A small network was shown many inputs. Here are its activations along a few directions, one row for each input.
In each table, some parts of the input vary, and every possible input appears once, in random order.
A made-up example of a description, with smaller parts first: values(3) and (point or ring(9) or (ring(5) and line(6))).
Shared parts are said once, and a part with two or three values counts as separate values.
In the rows, 128 means zero.

Other details of the inputs shift rows strongly along two fixed directions, in all tables alike. That doesn't count.

A family of inputs:
r1: [148  98 127 122 154  94 155 120 131 113 107]
r2: [166 134 147 119  40 116 188 138 144 196 174]
r3: [141 134 140 142 150 116 143 155 103  89 112]
r4: [148 111 122 135 171  99 159 135 134 109 123]
r5: [132 102 157 122 129 115 146 135 100  91 102]
r6: [139 127 133 125 178 118 135 131 104 117 127]
r7: [127 125 131 147 135 104 130 110  93 103 115]
r8: [ 61 127 107  97 119 186  68 106 210  80  90]
r9: [142  99 124 111 147 102 143 142 108 108 107]
r10: [145 131 133 153 156 105 122 129 108 102 126]
r11: [124 118 114 144 136 104 126 106  86 106 126]
r12: [ 83 184 111 100  59 187  95 169 243 192 160]
r13: [142 100 151 132 142 125 132 102 104 109 114]
r14: [151 157 131 121  81 119 156 163 120 222 199]
r15: [141  93 149 140 143 132 131 104 102 115 112]
r16: [136 105 120 109 162 113 127 113  94 125 123]
r17: [159 135 143 109  33 123 175 160 120 191 173]
r18: [134 125 119 136 138 117 133 102  86 102 121]
r19: [127 119 126 131 175 102 130 133 104 121 135]
r20: [ 68 170 103  81  46 180  95 150 230 201 153]
r21: [ 49 119 112 114 120 178  68 107 216  88  89]
r22: [ 50 145  70 108 120 186  69 102 191  81 100]
r23: [136 123 123 122 178 117 134 128 101 118 134]
r24: [146 114 118 148 132 100 158 109 119  92 110]
r25: [138  95 145 141 160 111 124 121 112 133 107]
r26: [131  89 151 149 140 117 127 108 105 117 113]
r27: [176 164 149 118  81 134 159 164 131 213 184]
r28: [120  96 129 126 138 104 126 104  91 112 131]
r29: [147 112 137 145 180 131 132 131 111 126 122]
r30: [129 132 120 147 159 103 126 125  97 107 136]
r31: [171 162 148 140  45 140 162 134 118 203 169]
r32: [160 165 155 130  32 130 176 168 114 185 157]
r33: [157 149 157 110  47 134 164 134 114 205 178]
r34: [137 117 137 159 136 110 128 108 102 106 111]
r35: [129 100 127 117 141 119 130  99  87 109 130]
r36: [138 121 146 127 166 114 147 163 110 103 111]
r37: [139 101 147 134 159 105 125 120 114 127 108]
r38: [160 152 149 157  44 133 156 141 120 211 169]
r39: [150 125 132 160 165 133 128 123 104 112 122]
r40: [ 41 145  81 117 117 170  69 108 198  81  96]
r41: [129 128 112 146 160 105 123 123  94 109 141]
r42: [ 56 155  69 110 144 187  66 120 198  83 114]
r43: [130 104 135 117 141 117 133 101  91 107 125]
r44: [164 163 147 141  38 120 154 142 120 199 172]
r45: [139 115 114 137 125 107 146 131  96  87 109]
r46: [ 71 158  90 117 140 187  65 125 213  77 100]
r47: [138 108 151 114 149 109 143 149 107 107  95]
r48: [142 112 118 124 164 107 147 157 110 103 123]
r49: [151 109 141 116 158 113 126 118 109 119 109]
r50: [ 66 128 103  97 143 187  68 116 219 102  82]
r51: [ 83 204 100 102  50 202 100 154 225 179 162]
r52: [139 115 142 146 176 110 129 134 117 122 124]
r53: [ 55 132  99 126 158 184  67 137 223 105  97]
r54: [130 109 141 121 158  98 127 121 105 124 112]
r55: [149 125 132 142 135 119 129 107  97  98 111]
r56: [142 127 136 161 160 111 125 126 110 109 125]
r57: [163 177 131 127  69 134 160 151 113 204 195]
r58: [172 140 156 122  70 142 157 148 128 230 165]
r59: [ 67 166  95  81  46 182  92 149 226 203 158]
r60: [141 121 134 169 161 118 124 128 108 114 123]
r61: [123 104 147 129 138 104 130 108  98 108 119]
r62: [137 129 129 138 138 118 134 105  90 100 114]
r63: [152 131 133 152 163 126 129 121 106 106 124]
r64: [169 166 126 129  55 124 173 179 123 188 183]
r65: [ 47 146  95 106 156 171  71 137 217  96 103]
r66: [140 113 138 112 161 113 131 116 102 121 111]
r67: [142 105 144 125 155  99 122 123 112 121 110]
r68: [151 124 117 150 155 101 155 126 127  95 124]
r69: [133 136 130 149 159 105 127 127 101 105 129]
r70: [136 119 115 122 178 118 131 127  97 121 139]
r71: [159 141 163 122  41 120 154 141 125 204 176]
r72: [ 53 133  88  82 143 179  69 115 206 100  93]
r73: [145 115 133 158 141 132 131 105  96 109 108]
r74: [120 100 137 126 138 103 129 105  95 109 126]
r75: [149 119 139 137 179 124 133 129 113 120 123]
Description of these inputs: ring(5) and (values(3) or (values(2) and line(6))).
Question: The inputs of r6 and r33 match in every part but the ring(5) part. If r65 is changed in the same way as r6 into r33, which row does it become?
Answer: r61
Question: The inputs of r31 and r75 match in every part but the ring(5) part. If r40 is changed in the same way as r31 into r75, which row does it become?
Answer: r19
Question: Which other rows does r26 become when the values(2) part takes its other values? List them by row number.
Answer: r15
Question: Which other rows does r13 become when the values(2) part takes its other values? List them by row number.
Answer: r21
Question: Which other rows does r24 become when the values(3) part takes its other values? List them by row number.
Answer: r32, r45
Question: Which other rows does r26 become when the ring(5) part takes its other values? List them by row number.
Answer: r25, r38, r53, r60

A family of inputs:
r76: [136 125 125 148 160 123 124 130 133 117 126]
r77: [140 138 123 138 168 132 122 129 124 120 123]
r78: [168 150 142 135  64 111 175 158  99 163 159]
r79: [126 109 132 140 150 124 118 123 124 123 121]
r80: [127 107 144 103 142 123 125 122 119 117 110]
r81: [127 129 126 146 124 114 137 131 122  92 109]
r82: [129 106 149 116 143 124 121 116 123 124 104]
r83: [136 131 128 138 164 133 123 131 124 120 120]
r84: [122 118 127 134 155 114 133 133 130 116 124]
r85: [172 155 153 133  67 124 170 155  94 164 158]
r86: [135 131 124 125 163 132 127 136 120 113 126]
r87: [125 111 139 111 146 127 122 127 115 116 115]
r88: [ 73 165  88 120 122 187  78 137 236 124 122]
r89: [130 111 126 119 122 134 131  97 110 103 114]
r90: [119 137 125 146 137 130 109 107  99 111 126]
r91: [114 134 110 134 134 116 118 115 101 103 134]
r92: [139 139 119 125 168 131 126 134 121 113 129]
r93: [ 61 148 103 118 112 188  81 139 233 124 117]
r94: [133 126 134 156 123 124 130 127 123  92 109]
r95: [127 105 141 134 143 118 120 120 128 120 114]
r96: [122 107 129 112 143 114 127 129 121 116 117]
r97: [120 107 132 124 143 109 127 124 127 119 115]
r98: [125 115 130 117 153 132 120 129 111 120 121]
r99: [132 110 131 132 123 135 127  92 113 110 108]
r100: [133 132 137 146 127 133 128 128 114  96 103]
r101: [127 110 144 124 146 127 118 121 119 123 109]
r102: [131 127 113 126 161 119 132 139 125 113 128]
r103: [127 106 116 121 120 121 136 100 115 102 116]
r104: [131 104 128 143 119 126 129  91 122 106 114]
r105: [135 135 108 126 165 118 131 137 126 112 131]
r106: [119 132 122 156 133 120 110 106 108 107 131]
r107: [174 157 132 138 106 105 167 152 115 191 177]
r108: [127 122 133 122 158 132 129 136 119 114 124]
r109: [128 101 146 126 139 115 122 115 132 120 109]
r110: [118 138 120 133 137 129 113 112  95 104 132]
r111: [ 45 167  81 119  91 175  72 119 209 114 126]
r112: [165 129 140 133  60 108 173 116 104 180 162]
r113: [ 94 165 107  92  48 175 117 162 202 200 165]
r114: [160 133 143 130  91 106 162 147 106 197 169]
r115: [170 149 137 138 102 106 168 154 115 191 174]
r116: [128 121 138 135 158 133 125 130 122 120 118]
r117: [ 99 169 122 103  51 189 108 154 200 208 157]
r118: [124 103 134 104 140 110 130 124 125 116 111]
r119: [122 103 137 116 140 105 129 119 131 120 110]
r120: [163 140 143 123  96 111 171 159 107 187 173]
Question: What do these inputs look like to the network?
Answer: ring(5) and (values(3) or line(6))
Question: The inputs of r108 and r116 match in every part but the ring(5) part. If r89 is changed in the same way as r108 into r116, which row does it become?
Answer: r99
Question: The inputs of r102 and r76 match in every part but the ring(5) part. If r96 is changed in the same way as r102 into r76, which row does it become?
Answer: r95
Question: Which other rows does r104 become when the values(3) part takes its other values? List them by row number.
Answer: r94, r106

A family of inputs:
r121: [136 129 135 139 162 128 124 110 118 109 126]
r122: [104  95 132 138 134 131 111  99  88 112 134]
r123: [127 112 112 147 120  96 128  93 118 102 108]
r124: [172 134 177 137  99 105 177 147 106 189 156]
r125: [ 93 151  93 129 116 181  97 130 206 117 120]
r126: [141 116 131 151 150 129 133 136 122 105 104]
r127: [ 78 142  98  85 123 161  81 128 198 130 132]
r128: [164 148 146 126 104  97 177 137  93 185 180]
r129: [138 117 150 114 119 131 129 106 103  90  93]
r130: [113  93 136 131 133 125 122  90 104 104 137]
r131: [115 125 120 120 164 113 113 125  99 122 125]
r132: [145 124 116 158 154 124 130 124 126 100 123]
r133: [138 129 131 120 129 133 121  86  97  95 112]
r134: [185 115 160 127 102 109 158 149 101 205 154]
r135: [109 129 120 131 163 116 125 126 100 117 126]
r136: [179 139 141 136  87 108 182 166  92 172 158]
r137: [137 111 135 125 169 118 107 109 122 126 128]
r138: [181 123 135 111 104  99 165 143  95 195 175]
r139: [119 134 119 129 158 125 121 129  95 107 127]
r140: [134 121 111 123 155 122 141 123 115 102 123]
r141: [116 127 132 148 168 125 117 117 106 126 122]
r142: [143 100 124 126 167 121 115 113 126 128 120]
r143: [ 83 133 113 108 119 173  92 135 207 139 100]
r144: [124 117 112 125 160 113 145 119 120 111 122]
r145: [113 160 122 104  55 154 152 165 179 200 155]
r146: [121 122 123 146 122  93 120  89 114  99 116]
r147: [125 122 123 113 163 107 124 116 115 114 129]
r148: [129 119 141 116 147 117 140 138 118  94 111]
r149: [132 137 115 140 151 111 130 130 116  88 135]
r150: [ 87 161 104 128 117 177  88 127 202 115 127]
r151: [129 131 122 122 157 119 132 119 112 100 130]
r152: [137 117 153 133 152 126 132 130 125 103 107]
r153: [165 136 142 117 106 102 145 149  75 201 179]
r154: [134 167 126 137  49 165 138 170 184 188 156]
r155: [174 156 149 160 100 119 153 148  80 186 174]
r156: [123 106 124 147 113  97 130 108 116 102  92]
r157: [ 62 110 129 103  83 175  96 119 193 112 118]
r158: [182 145 129 137  93 107 180 150  93 172 174]
r159: [ 90 148  99 118 119 184  99 123 204 124 118]
r160: [ 76 142 107 110 128 176  62 129 188 146 124]
r161: [139 121 148 145 149 123 130 136 126  97 109]
r162: [131 115 124 122 149 123 142 138 114 102 106]
r163: [177 135 148 144 107 110 178 131 103 197 168]
r164: [140 122 146 152 146 118 129 140 129  92 111]
r165: [115  77 137 131 125 129 132 109 107 107 114]
r166: [130 101 141 102 154 106 122 138 122 112 113]
r167: [124 184 114 113  55 156 137 156 173 181 181]
r168: [122 123 133 138 169 123 105 116 106 131 121]
r169: [138 113 136 139 154 132 134 129 121 111 102]
r170: [122 110 141 141 112  91 127 109 120  94  97]
r171: [138 110 125 131 166 120 125 110 126 126 117]
r172: [140 113 133 120 121 137 131 105  99  98  88]
r173: [ 86 155  79 119 108 167 104 143 202 103 127]
r174: [ 75 160 106 124 122 187  79 129 184 129 122]
r175: [126 125 136 141 167 119 128 107 123 118 125]
r176: [122 137 113 141 154 122 120 136  97 101 128]
r177: [132  96 124 108 156 112 125 137 118 120 109]
r178: [ 71 167  86 125 110 170  85 149 182 109 131]
r179: [119  83 125 132 131 128 131  93 108 107 130]
r180: [135 168 118 100  28 177 136 120 161 185 153]
r181: [ 81 153 108 112 100 161 103 159 205  96 115]
r182: [119 115 142 118 152 107 144 135 123 104 111]
r183: [132 120 136 130 168 117 116 107 122 123 124]
r184: [135 120 116 140 142 115 140 149 118  91 111]
r185: [122 161 110  94  63 151 139 150 179 204 170]
r186: [124 172 133 107  45 154 144 176 180 176 162]
r187: [112 124 119 154 122  99 109  99  97 107 112]
r188: [127 106 125 113 155 111 134 135 118 117 105]
r189: [175 157 147 167  98 114 152 152  82 181 177]
r190: [128 131 128 127 129 139 110  96  80 103 108]
r191: [133 108 155 125 158 114 124 126 129 118 105]
r192: [125 110 142 107 153 105 132 135 122 109 110]
r193: [173 129 160 143 101 111 179 147 102 197 152]
r194: [140 135 127 157 156 121 122 121 122  97 130]
r195: [138  99 154 119 159 115 114 129 128 121 109]
Question: What do these inputs look like to the network?
Answer: line(5) and (values(3) or (values(2) and line(6)))
Question: The inputs of r137 and r142 match in every part but the line(5) part. If r146 is changed in the same way as r137 into r142, which row does it become?
Answer: r123
Question: The inputs of r153 and r138 match in every part but the line(5) part. If r155 is changed in the same way as r153 into r138, which row does it become?
Answer: r125
Question: Which other rows does r133 become when the line(5) part takes its other values? List them by row number.
Answer: r129, r172, r180, r190
Question: Which other rows does r161 become when the values(2) part takes its other values? List them by row number.
Answer: r186
Question: Which other rows does r156 become when the values(3) part takes its other values? List them by row number.
Answer: r165, r172
Question: Which other rows does r170 become when the values(3) part takes its other values? List them by row number.
Answer: r129, r157
